Read these off the table that follows.
1) Give the entry just left of -0.21.
2) Give the top-left entry.
3) Give the smallest entry in the last column.
4) Give the top entry of the column that holds the largest entry.
5) Give the last entry in the row that holds the smallest entry.
6) Give the third-last entry, reading row by row.
7) Give the entry in the bottom-left corner.
8) Give the largest entry in the last column.
-0.01,-0.12,-0.21,-0.04,-0.08,-0.03,0.03,0.10,-0.08,-0.15,-0.12
0.05,0.03,-0.16,0.05,-0.02,0.00,0.07,0.05,0.18,0.06,0.06
0.00,-0.08,-0.07,0.07,0.05,0.00,0.23,0.15,-0.06,0.02,-0.03
0.04,0.12,0.17,0.06,0.14,0.02,-0.09,0.03,0.16,-0.04,-0.04
-0.11,0.03,-0.07,-0.06,-0.04,0.03,0.04,-0.02,-0.02,0.01,-0.01
0.19,0.02,-0.15,-0.01,-0.10,-0.10,0.00,-0.07,0.05,0.13,-0.14
0.10,0.01,0.02,0.05,0.02,0.11,0.15,0.00,-0.10,0.07,0.16
0.11,0.10,0.04,0.11,0.09,-0.04,-0.05,-0.14,0.12,0.12,-0.04
0.13,0.12,0.05,-0.06,0.04,0.07,0.07,-0.10,-0.11,0.15,-0.12
0.03,-0.07,0.01,-0.08,-0.02,-0.08,-0.10,-0.01,-0.14,-0.05,-0.16
0.05,0.02,0.10,0.20,0.07,0.05,0.15,0.15,-0.05,-0.05,-0.15
1) -0.12
2) -0.01
3) -0.16
4) 0.03
5) -0.12
6) -0.05
7) 0.05
8) 0.16

data = [ 37 -28   0 -30]
Which number is the entry just right of 37?
Answer: -28
The largest entry is 37
The entry just left of the smallest entry is 0

a =
[[-10.8 -30.7  -8.6  36.7   2.4 -14.8   7.1 -25.5  -0.9 -13.1 -15.2  15.9
  -72.6  -3.2   2.0 -12.5]
 [-20.0  22.5 -13.0  28.4 -20.8  -0.1  -3.7  19.5  -2.1  67.0  -5.8  -3.7
  -34.4   1.1 -19.6 -20.2]]
Find the largest entry.
A: 67.0
Find the entry just right of 28.4.
A: -20.8
The entry just right of the smallest entry is -3.2
Find the entry just left of 19.5.
A: -3.7
The entry just right of -8.6 -> 36.7
Find the entry just left of the smallest entry.
A: 15.9

Questions about the row below.
1) What is the second entry from the left?
2) What is the second smallest entry?
3) What is the 3rd entry from the left?
4) What is the entry just right of 44.4?
[-13.4 -20.6  44.4  65.5  17.7]
1) -20.6
2) -13.4
3) 44.4
4) 65.5

[[ 10.8  14.7   8.8  15.2  22.6  18.6  18.3   9.5   5.7  15.0  10.1   2.8
   10.2   6.0]
 [-29.8 -23.7  64.8 -27.8 -33.1 -33.3 -42.0  59.8  52.5  59.9  50.8  59.0
  -30.5  54.6]
 [ 45.4  50.3 -40.8  41.9  30.3  57.0  18.2 -26.0 -37.3 -39.0 -30.6 -31.8
   50.2 -40.3]
 [-32.8 -33.4   8.5 -27.3 -30.9 -47.1 -16.9  -1.3  -0.4   2.8   4.8   3.1
  -36.6  -2.2]
 [ 61.7  66.3 -21.8  48.6  49.7  63.3   9.1 -29.5 -24.9 -28.8 -28.3 -23.6
   42.1 -30.8]
 [ -5.9 -14.8 -30.7   1.9  -1.5   0.2  23.2 -34.3 -41.6 -42.4 -42.1 -26.4
    3.2 -37.9]
 [-45.7 -38.9  27.8 -44.1 -40.6 -45.6 -21.2  25.2  20.8  33.5  28.4  21.6
  -43.3  27.9]
 [-42.9 -39.0  12.4 -43.4 -51.7 -48.9 -12.7   5.0  21.8  15.2  18.4  17.2
  -40.6  13.4]
 [-33.6 -37.6  50.2 -25.5 -28.8 -34.9 -37.3  21.9  28.5  48.5  40.9  41.2
  -23.2  35.8]]
The entry just left of 63.3: 49.7
Give the 5th entry in reading order.
Answer: 22.6
Give the minimum.
Answer: -51.7
Give the entry just right of -23.7.
Answer: 64.8
Give the maximum.
Answer: 66.3
Give the entry just left of -37.6.
Answer: -33.6
The entry just left of the largest entry -> 61.7
Give the first entry in reading order.
Answer: 10.8
Give the entry just right of 40.9.
Answer: 41.2
Give the third entry in reading order.
Answer: 8.8
The entry just left of -33.3 is -33.1
The entry just right of -45.7 is -38.9
The entry just right of 41.2: -23.2
Give the entry just right of 28.4.
Answer: 21.6
Give the entry just right of 66.3.
Answer: -21.8
The entry just right of -51.7 -> -48.9
The third largest entry: 63.3
Give the entry just right of 10.8.
Answer: 14.7
The entry just left of -41.6 -> -34.3
